A small network was trained on made-up records. Each row is its average activation on records with the value named, seen along a few directions.
Values that are neighbours, or in one group, have similar rows; names and order tell nothing.
In the rows, 500 means zero.
Random noise pushes rows far along 8 fixed directions. That doesn't count. These rows show it; they differ only by the noise:
[473 499 609 451 543 529 489 467 392 429 523 443 578 519 724 493 331 460
 634]
[500 501 442 575 507 403 552 547 473 508 395 549 321 510 510 499 519 557
 191]
[595 566 273 470 562 657 479 459 417 497 610 511 623 579 429 435 482 464
 471]
[699 718 559 474 508 454 610 525 344 528 374 605 362 471 531 621 623 466
 241]
[601 675 457 444 453 496 667 491 333 495 594 696 466 483 467 600 437 414
 408]
[498 635 420 506 557 692 465 409 491 509 427 338 417 514 608 510 606 677
 308]
[535 412 509 424 427 509 611 506 419 558 424 544 497 351 523 556 700 519
 553]
[612 538 510 413 520 562 454 459 534 501 440 486 560 423 625 511 656 520
 688]
[740 540 435 376 516 750 452 484 519 554 442 412 695 481 304 534 878 423
 704]
[468 596 434 501 473 500 561 455 518 483 520 571 379 460 591 537 473 594
 408]


Field PORAV:
div: [418 423 713 517 576 409 443 514 362 494 499 419 631 517 652 493 305 413
 530]
vuzis: [627 669 598 480 479 426 374 520 607 486 492 501 495 494 511 496 571 517
 650]
tuden: [551 610 403 573 515 526 394 544 523 506 503 404 443 617 360 418 533 540
 314]
zosu: [565 416 377 562 603 489 394 531 459 528 589 521 684 532 434 357 380 416
 615]
pemi: [530 521 551 519 591 488 471 495 419 584 498 448 548 518 537 505 489 496
 403]
kar: [629 470 346 442 460 554 605 492 407 555 511 587 568 432 375 454 709 460
 458]
foga: [361 506 554 526 425 597 522 480 696 485 467 387 392 561 329 532 536 517
 516]
vipor: [414 356 425 551 593 506 443 491 397 492 514 448 515 624 521 402 336 514
 286]
sot: [525 594 467 479 552 441 420 404 509 560 528 570 533 401 690 527 514 609
 548]
The values of PORAV form 3 separate groups.
Which other values are in the same group as zosu? Give them in the order they are listed. -> div, pemi, sot
Which other values are in the same group as vipor? Give them in the order they are listed. -> kar, foga

Field BOMEF:
misul: [660 850 521 506 459 286 504 514 638 516 558 764 339 413 561 578 515 539
 522]
lurem: [393 431 420 444 371 596 651 500 402 468 687 535 569 458 427 476 405 491
 623]
fet: [647 635 408 520 580 464 354 474 420 480 471 449 486 543 595 402 485 572
 416]
gedes: [284 379 614 515 431 407 595 459 605 580 400 548 366 301 671 593 573 646
 521]
doduv: [520 522 492 461 463 526 551 470 530 532 579 534 598 461 364 594 564 446
 610]
fud: [494 691 464 444 445 564 573 386 572 572 576 607 456 372 501 625 606 628
 516]
nobi: [519 587 526 461 498 611 484 493 557 446 534 479 517 603 438 562 489 404
 567]
regov: [541 570 643 622 612 448 473 591 439 447 304 387 301 718 478 518 416 428
  25]
rel: [405 475 436 382 389 745 646 372 417 472 621 495 539 379 549 548 502 586
 691]
The values of BOMEF form 3 separate groups.
Which other values are in the same group as fet? Give them in the order they are listed. -> misul
Which other values are in the same group as lurem? Give them in the order they are listed. -> nobi, regov, rel
